Each row below holds a small network's activations on one input, seen along a few directions.
In each table, some parts of the input vary, and every possible input appears once, in random order.
Descriptions start from the smaller parts, as in this example, which fits no table here: one of 2 separate values, together with either a single point or one of 11 places around a ring or (one of 4 places along a line, together with one of 5 places around a ring).
Shared parts are said once, and a part with two or three values counts as separate values.
In the rows, 128 means zero.

Other details of the inputs shift rows strongly along two fixed directions, in all tables alike. That doesn't count.

Rows:
x1: [131 187  56 141 159 186 136 148 138 155 117 119]
x2: [120 198  87  97 133 155 125 170 153 139 161  85]
x3: [100  52 205 132 102  86 176 172 216 149  82 149]
x4: [115  57 168 135 166  85 103 124 151 101 179 181]
x5: [136 149 107 105 121 218 139 148 103 131 160  59]
x6: [127 118 135  99 104 173 183 152 138 128  94  49]
x7: [164 122 153 147 183 104  54  80  90  83 193 175]
x8: [116  87 201 139  60  59 227 140 177 148  99 139]
x9: [148 183 151 116  83 138 141 150 169 156  82  95]
x10: [151 210 109 126 145 167 171 152 128 137 165  91]
x11: [ 99 142 106 137 150  82  44  87  96  73 183 180]
x12: [162 137  63 112 130 209 135 146  82 125 107  70]
x13: [134  87 158 128 144  64 107 114  82 138 132 204]
x14: [140 131  97 121 150  74  83  89  51 114 190 195]
x15: [112 101 114 116 164 110  63  52  52  48 153 135]
x16: [ 91 131 112 144 186  93 101 103  89  77 215 182]
x17: [122 210  88 151 149 192 119 134 158 121 116 104]
x18: [137 185  50 113 128 154 110 161 137 162 127 101]
x19: [107  35 196 157  40 130 173 114 159 127  51 116]
x20: [122  47 198 165  90  94 146 139 233 135  59 145]
x21: [135 186  51 146 152 169 135 154 135 155 123 104]
x22: [ 77  41 188  92  77  80 194 107 175 145  61  95]
x23: [107  59 153 139 121  99 103  69  80  62 116 142]
x24: [138 131  95 156 173  89 109  84  49 106 187 200]
x25: [193 128 132 132 126 154 159 163 168 188  92 100]
x26: [125  76 172 163  81  90 223 126 165 168  49 177]
x27: [124 144 134 105 154  74  98  97  67  91 225 179]
x28: [145 186 105 132 158 182  78 161 170 132 121  91]
x29: [146 212 116 121 152 184 172 147 130 138 158 104]
x30: [115  11 166 148  51 124 191 127 140 163  50 131]
x31: [126 110 189 138 134  69  90  99 103 104 132 189]
x32: [156 160 120 107  93 133 158 166 148 191  82 110]
x33: [ 87 132 118 138 193 110 102  96  92  77 208 196]
x34: [186 179 100 117 161 172 118 163 120 175 125 103]
x35: [132 199 103 119 145 175  78 162 159 134 115  94]
x36: [ 87 103 151 135 122  65  71 105 133  93 133 190]
x37: [169 193 137 100 163 173 133 171 137 152 159  89]
x38: [139  98 191 149 146  77  92  97 113 101 137 186]
x39: [149 183 138 159  97 148 178 137 167 142  85  94]
x40: [169 198  69 130 125 151 147 144 111 165 138  95]
x41: [146 133  73 127 112 224 117 136  93 173 138  76]
x42: [154 141  62 107 135 194 129 135  88 136 105  59]
x43: [145 151 101  96 133 210 150 155  96 101 141  56]
x44: [128 137 161 103 182  87  84 114  63  99 211 185]
x45: [138 186  48 135 134 155 126 155 133 159 131  94]
x46: [120  78  83 106 174 107  79  68  33  82 153 150]
x47: [122 114  89  89 105 150 152 117 146 178  60  57]
x48: [ 91  84 175 172  57  64 173 129 206 131  58 138]
x49: [115 138 120  99  96 154 135 103 165 143  59  41]
x50: [102  52 168 137  87  76 161 165 189 175  41 167]
x51: [ 90  42 170 132 109 126 124  93  82 110 184 160]
x52: [117  36 190 148  51 122 184 121 153  97  32 114]
x53: [137 156 104 137 101 229 101 122 113 138 138  63]
x54: [121 144 147  96 162  79  86 107  65  97 218 185]
x55: [117 171 117 165 106 152 157 148 191 136  79  93]
x56: [161 222 101 140 116 156 130 129 130 131 138  81]
x57: [169 150  71 130 168 183  98 167 162 164 132  98]
x58: [ 93  35 192 102  78  92 209 125 162 121  55 100]
x59: [ 80  71 193 113  72  67 178 167 207 149  81 152]
x60: [122 199  85 120 139 155 140 164 149 136 166  78]
x61: [116 118 169 169 134  88 131  72 108  88 135 201]
x62: [122 116 164 139 105  56 105  82 107  95 146 183]
x63: [105 117  84 117 166  84  50 111  77 112 177 201]
x64: [157 112 159 121 195 100  87 103  86  94 228 176]
x65: [115  59 133 145 163  79  87 124 123 127 133 202]
x66: [125 189 109  94 158 170 109 186 155 145 150  94]
Description of these inputs: one of 3 separate values, together with either one of 6 places along a line or (one of 2 separate values, together with one of 8 places along a line).
Question: The inputs of x21 and x55 match in every part but the choice among 3 separate values. If x47 is changed in the same way as x21 into x55, which row does it become?
Answer: x49
Question: The inputs of x45 and x60 match in every part but the choice among 3 separate values. If x63 is changed in the same way as x45 into x60, which row does it become?
Answer: x59
Question: Start at x7 and move only the place on the line of 8, one step at a time. The first step leads to x38. Which rows follow, in order?
Answer: x31, x9, x62, x56, x39, x61
Question: Change only the place on the line of 6 in x19. List by row number the other rows that result.
Answer: x15, x23, x49, x52, x53
Question: Change only the place on the line of 8 in x34. List by row number the other rows that result.
Answer: x13, x14, x24, x25, x26, x32, x40

Rows:
x67: [139  82 169 146  72 110 188 159 191 187  48 130]
x68: [117 113 146 118 150 116 113  93  80  86 172 144]
x69: [141 193  94 126 126 134 137 139 143 150 114 107]
x70: [108  92 166 150  69 113 173 155 216 155  39 125]
x71: [107 122 115 130 168  91  80 116 119 110 161 169]
x72: [133 161 113 120 123 173 134 123 126 118 116  79]
x73: [142 102 115 137 159 109  97 108  79 118 153 169]
x74: [139  92 170 148  63 111 200 138 174 160  37 115]
x75: [119  94  99 120 143 107  98 104  70 120 157 158]
x76: [148 190 103 133 121 150 132 142 134 149 114 111]
x77: [135 101 147 115 163 113  95 115  94 102 176 155]
x78: [113  93 131  99 149 111  97 111  84 105 178 143]
x79: [132 150  92 112 121 165 160 144 113 147 139  91]
x80: [121 174  91 127 136 148 113 146 167 136 112 101]
x81: [149 167 134 119 131 169 142 142 131 123 135  82]
x82: [117 137 116 133 160  86 123 115 102 114 182 180]
x83: [156 159 133 108 137 165 122 160 150 151 143  96]
x84: [142 160 103 136 130 174 107 140 155 138 114  95]
x85: [121 139  84 116 118 173 114 133 132 128 112  80]
x86: [134 166 107 127 138 162 112 162 156 149 118 106]
x87: [143 174  88 121 139 136 130 159 148 166 119 115]
x88: [124 118 136 142 146 116  97  88  90  79 158 148]
x89: [102  27 198 157 100  62 139 115 162 131  89 186]
x90: [138 160  88 115 108 159 138 127 108 142 112  85]
x91: [122 128 140 146 143 112  90  89 101  90 165 156]
x92: [101 110 121 125 131 114  99  84  80  82 160 138]
x93: [108  19 176 142  95  61 164 109 129 138  78 185]
x94: [106 110 136 113 137 112 110  96  77  87 177 137]
x95: [149 163  98 121 121 164 140 125 111 141 107  92]
x96: [125 122 147 116 159 102  89 127 109 108 181 172]
x97: [147 145 107 126 143 173 116 150 139 140 115  90]
x98: [122  65 192 111  78 119 197 158 187 162  59 105]
x99: [111 140 136 143 143 104  92  99 104  87 163 166]
x100: [123 132 126 141 153 101 119 117  94 114 181 185]
x101: [117 140 152 130 149 102 102 111 102  92 180 165]
x102: [119 126 137 109 166  85  93 125 117 108 182 168]
x103: [160 179 107 136 120 159 131 133 130 151 116 102]
x104: [123  71 166 149  73 125 176 144 199 146  36 109]
x105: [123 193 110 125 129 143 130 139 157 128 123  94]
x106: [132 143  94 122 131 178 117 131 136 127 106  86]
x107: [135 138 101 115 141 175 119 143 132 140 113  87]
x108: [104  88 109 120 148 116  83 104  85 104 157 146]
x109: [155 160 108 129 135 169 159 149 124 146 135 100]
x110: [101  28 186 144  94  64 192 107 128 127 100 184]
x111: [108  44 182 154  94  45 155 124 150 144  87 208]
x112: [148 176 138 123 126 165 135 144 142 133 142  90]
x113: [130 189 127 114 134 138 140 151 153 131 141  97]
x114: [155 168 112 133 131 165 152 151 135 155 143 108]
Question: The inputs of x80 and x70 match in every part but one. If x113 is changed in the same way as x80 into x70, which row does it become?
Answer: x101
Question: What do these inputs look like to the network?
Answer: one of 6 places along a line, together with either one of 3 separate values or one of 5 places around a ring
Question: Change only the place on the ring of 5 in x98. List by row number the other rows that result.
Answer: x68, x72, x106, x107
Question: Change only the choice among 3 separate values in x69. List by row number the other rows that result.
Answer: x82, x87

Rows:
x115: [144 173 141 123 115 153 165 170 175 155 115  95]
x116: [115  77 178 126  80 119 181 140 168 143  76 112]
x117: [152 192  93 124 151 149 113 153 136 154 143 117]
x118: [101  88 164 147 110  73 133 112 150 115 105 170]
x119: [142 202  96 117 117 182 140 170 181 161  96  59]
x120: [108  98 168 144  88 103 166 146 196 144  68 129]
x121: [118  77 156 139  82 115 180 139 169 153  64 125]
x122: [140 167  67 123 177 156  71 103  63 103 190 132]
x123: [115  97 183 140 111  69 155 122 144 121 127 176]
x124: [139 142 109 123 103 166 146 150 152 156  83  79]
x125: [127 136 100 123 171 120  85  90  52  90 194 156]
x126: [104  58 141 146 147  77  85  79  78  85 156 197]
x127: [112  86 148 143 161  50  88  99  98 105 171 223]
x128: [138 183 101 114 193 128  67 115  73  95 225 154]
x129: [119  84 166 136  79 111 192 138 164 148  73 119]
x130: [115  95 183 142 112  71 154 123 147 120 130 175]
x131: [147 176 110 115 113 192 152 154 144 147 112  59]
x132: [103 108 133 144 160  76  75  86  96  81 175 193]
x133: [139 159  96 113 144 156 120 128  99 128 153 101]
x134: [152 203  73 129 189 148  71 129  91 123 194 143]
x135: [117  77 167 128  82 112 188 143 166 151  75 118]
x136: [106  64 153 135 144  73  91  73  75  81 163 188]
x137: [108  60 152 135 107  85 143 112 126 126 104 163]
x138: [108  67 153 140 144  74  95  71  73  78 160 191]
x139: [113  65 170 142 105  92 142 103 130 112 106 154]
x140: [127 107 138 131 129 131 119 113 117 113 131 129]
x141: [140 155  89 128 141 165 102 125 108 125 137 105]
x142: [128 109 165 147  90  92 178 153 187 166  69 149]
x143: [148 172  99 107 121 184 153 161 141 157 112  63]
x144: [144 172  81 109 178 170  67 111  72 101 186 108]
x145: [139 177  85 107 171 168  78 110  66 101 194 107]
x146: [110  64 154 145 103  87 137 105 125 119  96 162]
x147: [ 94  80 150 141 154  61  79  88 104  82 167 204]
x148: [113  94 183 136 111  68 151 124 145 123 130 172]
x149: [146 171  79 113 139 185 121 147 123 147 129  82]
x150: [113 127 131 130 135 110 108 126 140 117 131 143]
x151: [118  73 157 134  80 114 168 140 169 151  57 120]
x152: [155 183  84 113 112 213 145 175 166 171  83  39]
x153: [147 175  78 115 134 180 124 142 119 148 127  81]
x154: [139 167  80 116 182 157  80 108  61  99 201 126]
x155: [158 186  99 108 113 214 151 171 166 164  91  32]
x156: [144 176 102 112 137 190 127 144 122 132 139  72]
x157: [147 179 110 112 113 190 152 152 141 147 109  60]
x158: [138 181 102 115 194 131  67 116  75  94 226 154]
x159: [119  83 153 139  77 110 183 135 163 154  60 126]
x160: [125 109 150 147 132  87 131 132 146 138 124 176]
x161: [145 171 110 105 118 191 148 158 144 149 112  57]
x162: [126 100 167 142  95  94 172 160 193 169  75 147]
Question: What do these inputs look like to the network?
Answer: one of 6 places around a ring, together with either one of 3 separate values or one of 5 places around a ring
Question: The inputs of x131 and x156 match in every part but the place on the ring of 6. If x134 is changed in the same way as x131 into x156, which row does it become?
Answer: x160
Question: List by row number the other rows that have the place on the ring of 6 in common with x136.
Answer: x117, x119, x124, x133, x145, x148, x153
Question: Change only the place on the ring of 6 in x115. List by row number the other rows that result.
Answer: x123, x128, x130, x148, x158
Question: List by row number the other rows that have the place on the ring of 6 in common with x150.
Answer: x127, x128, x137, x143, x144, x151, x161
Question: Change only the place on the ring of 5 in x155. List by row number the other rows that result.
Answer: x116, x135, x149, x152
